A small network was trained on invented records. Each row is its activation on one of them, seen along a few directions.
Here are examples, each followed by its value of one field, B.
The word none means that the record has no B.
The largest differences between rows may come from other fields.
In the rows, 500 means zero.
Strong random noise was added to every row along 11 fixed directions; ignore it. To show where, here is one row again and again, with new noise each time:
[548 453 526 615 500 761 480 428 457 404 386 562 355 547 521 458 527 524
 635 524 624 399 432 477 531 537 650 397 677]
[519 554 459 542 565 393 293 534 298 625 554 681 417 451 555 560 240 642
 503 427 427 537 543 506 607 426 577 532 505]
[598 572 533 439 403 686 287 489 527 497 608 500 439 465 678 446 564 421
 498 394 506 502 337 414 699 506 429 535 323]
[494 588 446 531 439 567 541 610 450 458 301 521 395 464 484 373 582 666
 403 413 572 462 317 417 600 567 463 476 460]
[418 537 494 475 641 518 448 510 531 483 719 487 429 479 613 570 309 226
 538 638 430 445 755 570 534 612 713 659 638]
[428 605 440 496 477 452 527 688 437 466 271 580 392 377 412 499 564 629
 398 481 511 470 399 486 561 635 470 556 447]
[668 551 552 545 540 462 441 576 480 530 568 456 620 512 490 658 444 363
 546 367 487 706 535 588 636 490 397 361 307]
[551 644 508 588 519 688 598 638 593 483 445 520 528 541 700 568 510 372
 581 527 633 470 620 467 757 628 540 506 659]
[496 684 576 442 621 458 403 585 497 560 605 482 521 361 549 648 520 427
 603 396 380 627 528 651 559 654 377 463 419]
[475 463 456 505 572 455 694 533 633 382 542 441 559 508 432 642 498 419
 528 648 481 329 694 621 475 537 560 545 715]
[545 536 523 659 529 437 615 606 534 575 372 468 604 613 502 621 439 491
 513 549 717 633 526 566 549 506 414 435 498]
[598 448 498 594 590 326 694 422 598 346 527 243 616 490 273 676 508 487
 474 683 511 485 528 733 279 401 409 355 504]
[480 475 577 519 495 705 443 268 608 465 620 330 398 570 616 350 595 515
 576 576 635 408 283 529 361 481 461 470 567]

[675 503 394 605 344 488 694 542 476 323 273 391 546 455 377 408 685 721
 311 445 527 454 273 391 574 436 395 314 370]	none
[402 335 498 603 503 502 549 501 378 624 356 675 500 665 483 493 419 634
 612 494 672 527 535 535 372 515 618 508 666]	b8
[590 468 557 494 437 465 368 326 564 544 600 328 568 556 453 558 525 552
 489 588 616 554 291 621 329 286 275 470 312]	b3
[570 281 551 483 401 486 197 240 541 527 767 515 487 533 606 560 347 319
 493 730 515 472 475 434 449 258 584 649 358]	b11
[510 667 408 462 470 421 450 569 444 593 633 463 514 473 710 385 347 549
 316 435 465 514 509 397 668 403 482 626 409]	b5
[468 412 536 599 585 493 649 437 416 618 424 527 575 688 399 405 458 694
 621 317 573 591 503 539 394 495 526 290 671]	b4
[457 625 495 482 497 500 599 502 630 527 480 498 530 421 612 512 602 688
 505 564 495 355 453 474 539 483 376 534 657]	b10
[536 329 511 504 397 399 326 381 372 624 483 653 527 530 434 555 516 787
 556 442 519 507 316 559 341 327 381 495 385]	b8
[312 522 568 469 615 680 536 503 510 633 554 575 434 631 619 318 530 531
 708 283 549 553 499 470 545 699 546 427 759]	none
[622 490 538 540 385 613 473 555 563 341 243 557 479 402 399 660 697 474
 530 615 620 455 354 445 577 497 394 435 424]	b11
[429 299 497 423 413 369 495 519 529 641 556 645 640 643 476 531 488 519
 518 396 508 512 541 461 534 420 448 604 463]	b5
[718 581 470 607 549 622 489 376 476 175 451 433 354 335 361 654 437 491
 511 760 430 318 562 563 467 351 647 367 639]	b9
[508 569 484 467 467 678 677 623 594 476 506 412 549 609 628 348 581 330
 457 338 547 514 550 380 700 612 535 483 515]	b12
[620 367 485 524 501 405 481 468 504 470 671 418 674 571 488 624 418 218
 478 540 475 603 683 564 507 438 551 505 343]	b1
[675 669 630 783 577 628 267 347 371 680 499 525 522 495 793 637 354 527
 704 627 682 726 436 554 535 439 480 357 535]	b3
[648 609 480 519 575 342 700 506 677 410 696 252 744 452 537 676 457 332
 423 649 421 515 735 623 559 404 395 461 484]	b7
[432 463 541 413 481 561 562 601 589 589 468 474 586 631 477 414 627 381
 527 296 564 589 458 494 549 662 407 513 424]	b4
[283 411 467 410 424 293 523 710 510 635 295 659 488 631 288 533 445 492
 357 477 659 586 509 503 438 574 409 720 350]	b9
[571 588 519 433 513 518 395 620 383 422 405 648 470 271 407 686 579 477
 583 387 332 536 548 583 609 606 502 422 418]	b7
[695 602 543 647 510 681 501 411 488 327 448 313 452 470 475 578 532 352
 539 612 607 573 470 602 431 478 536 332 418]	b6
[442 425 546 458 519 444 488 275 568 460 626 346 527 437 488 504 666 588
 558 617 451 402 389 638 224 483 389 500 541]	b1
[451 537 519 523 511 449 401 495 477 578 436 528 431 495 498 486 440 585
 446 542 589 539 370 462 447 457 405 531 427]	b10
[645 514 489 502 475 498 515 555 566 382 507 367 558 534 384 663 465 306
 439 545 543 551 575 608 526 408 453 480 332]	b6
[451 489 465 525 591 363 574 503 427 513 491 573 507 449 406 569 426 629
 530 515 377 443 608 560 425 477 570 481 637]	b12
[564 432 553 536 537 571 534 361 529 384 536 318 488 487 408 554 571 376
 560 640 558 518 467 673 241 514 520 408 456]	b2
[341 464 485 431 580 367 624 489 490 637 626 445 553 579 533 355 456 569
 491 392 433 538 579 549 369 595 499 534 583]	b2

Here are new rows. What is B for each?
[522 545 409 398 417 494 531 568 513 544 605 484 595 460 695 385 578 559
 421 341 390 446 498 410 640 559 428 574 461]	b2
[579 596 506 492 484 651 452 611 389 378 421 494 398 388 474 415 567 297
 446 372 411 617 468 406 660 643 612 429 286]	b5
[564 724 447 576 587 354 521 536 393 516 477 477 513 322 526 577 454 765
 445 486 409 535 442 577 520 472 397 403 496]	none
[473 422 387 587 417 260 551 480 491 555 467 419 520 578 469 421 360 655
 203 666 650 511 370 430 413 320 455 630 358]	none
[507 569 605 628 601 528 523 266 495 488 530 245 425 474 524 379 517 558
 537 626 576 596 333 564 260 476 464 305 514]	b11
[551 475 436 456 426 378 554 522 559 430 546 414 578 453 462 552 499 453
 352 584 469 445 551 513 520 411 453 567 401]	b7
[417 492 477 360 521 553 507 481 517 507 653 461 483 574 513 410 488 436
 512 330 445 473 562 563 456 540 540 557 526]	b6
[533 379 562 439 456 508 345 562 487 492 455 641 457 483 355 601 511 338
 542 431 463 563 488 483 551 514 537 507 329]	b10
[586 569 466 501 595 566 497 446 381 531 708 448 518 608 575 372 321 471
 542 221 389 586 645 522 581 451 614 359 540]	b6
[511 482 554 367 478 551 545 503 631 501 584 440 602 579 436 538 664 471
 613 293 437 519 496 579 532 518 316 423 470]	b6
[566 532 564 421 488 447 321 448 508 588 579 647 555 405 510 654 566 702
 648 404 376 474 454 544 591 379 294 427 512]	b7
[490 622 602 496 570 501 305 372 555 732 736 470 579 515 808 525 438 556
 674 463 535 580 463 528 545 447 317 500 525]	b11
[576 405 509 409 461 534 439 523 584 355 590 529 527 425 429 610 599 284
 524 513 314 429 574 420 614 515 538 516 448]	b12
